A small network was trained on made-up records. Each row is its average activation on records with the value named, seen along a few directions.
Related values have similar rows: they may be neighbours, one step apart, or belong to one group.

Other fields vary at random and push rows far along one fixed direction, the same in every table; ignore that.

B, 19 values:
b19: [-19   9 -24  -2  -5   6 -12  15   5  -9  -6   4 -38 -37  18]
b1: [ -7   6   9   6   9  -2  -6   6 -11  -7   0  -6  -1   2  22]
b2: [ -2   3  -2   9  12  10 -23  13  -3  -3  -6   1 -18  -2  24]
b14: [  1   0  -3  20   6   4  -2   3  -1 -10   0  11   8   5  10]
b12: [ 23  -1  20  -1 -28   6  36 -20   6  -9   8  -5  41  14 -28]
b17: [ 24 -20  10   4 -17  16  30 -20  11 -19  14 -20  48  27 -41]
b16: [-11   4  -3   5   0 -12 -26   1  13  15  -4   0 -12  -6  -8]
b3: [ 13   6  18  -9   6   0  25 -22 -14  -2  -3 -12  35  38 -26]
b11: [  0  -4   8   1   4   2   0 -16 -25  -7  -5  -7  11  25  -4]
b7: [ -8  10   0 -13  17  -5  -1   0  -8  14 -22  -2 -24  -6   9]
b10: [ -8  -2 -21  21   4   1 -13  19   1  -7  -6   4 -16 -28  18]
b5: [ 27 -10   3  -8 -11   5  20   4  -2   8  19   7  29  24 -12]
b13: [-25   7  -2 -11   7  -1 -19   1  10  18  -8  -1 -27  -6   0]
b18: [  5  -6   1  14   9   3   1   8   3 -14   6   6  10  -2   3]
b15: [  3 -12   6  -4 -18  -5  19  -4   3  -5   4   2  -3  -6  -3]
b4: [ 17 -13  -3 -17  -8  -7  11  -6   4  -2  14  -1  26   8  -3]
b9: [ -6  -3 -12 -10  -3  -4  -6  11  -8   6  14   8 -26 -27  19]
b8: [-26  16 -13  -1   5 -15 -41  22  14  13 -10  14 -41 -31  16]
b6: [ -1   9   8  -6  10  -3   6 -13   1  19  -9  -5  -1   6 -15]
B is arranged as a line.
A walk along B starts at b5 and steps to its neighbour b4. Put b14, b3, b11, b18 in the order it reaches them. -> b18, b14, b11, b3
Name the neighbours of b8, in listed order. -> b16
Name the neighbours of b17, in listed order. -> b19, b10
How many steps from neighbour to neighbour lead from b13 to b9, at the fewest? -> 14

K, 8 values:
k4: [  0   1   6   1   7  -2 -10 -10   5   5  -2  -6  11  17 -14]
k2: [-25  12  -9  15  15   3 -26  21  -7  -5 -14   5 -43 -27  38]
k3: [-25  15 -20 -11  20 -14 -17  23  -9  23 -15  10 -49 -27  26]
k1: [ 10  -6   6  -5 -21   0  15 -11   9  -2   6   0  12  -1 -18]
k7: [ 22 -19  10   4 -18  13  24 -16  20 -14  13  -8  39  12 -32]
k6: [ 23 -17   1   4  -5   4  10  -1  -1 -11  16   1  29  14   0]
k8: [-10   7  -7 -19  -4 -10  -1   5  -7  13   0   3 -18 -10   5]
k5: [  5   6  11  10   6   5   5 -11 -10  -9  -4  -6  19  22  -5]
K is arranged as a ring.
Name the neighbours of k3, in listed order. -> k4, k8
Name the neighbours of k7, in listed order. -> k1, k6
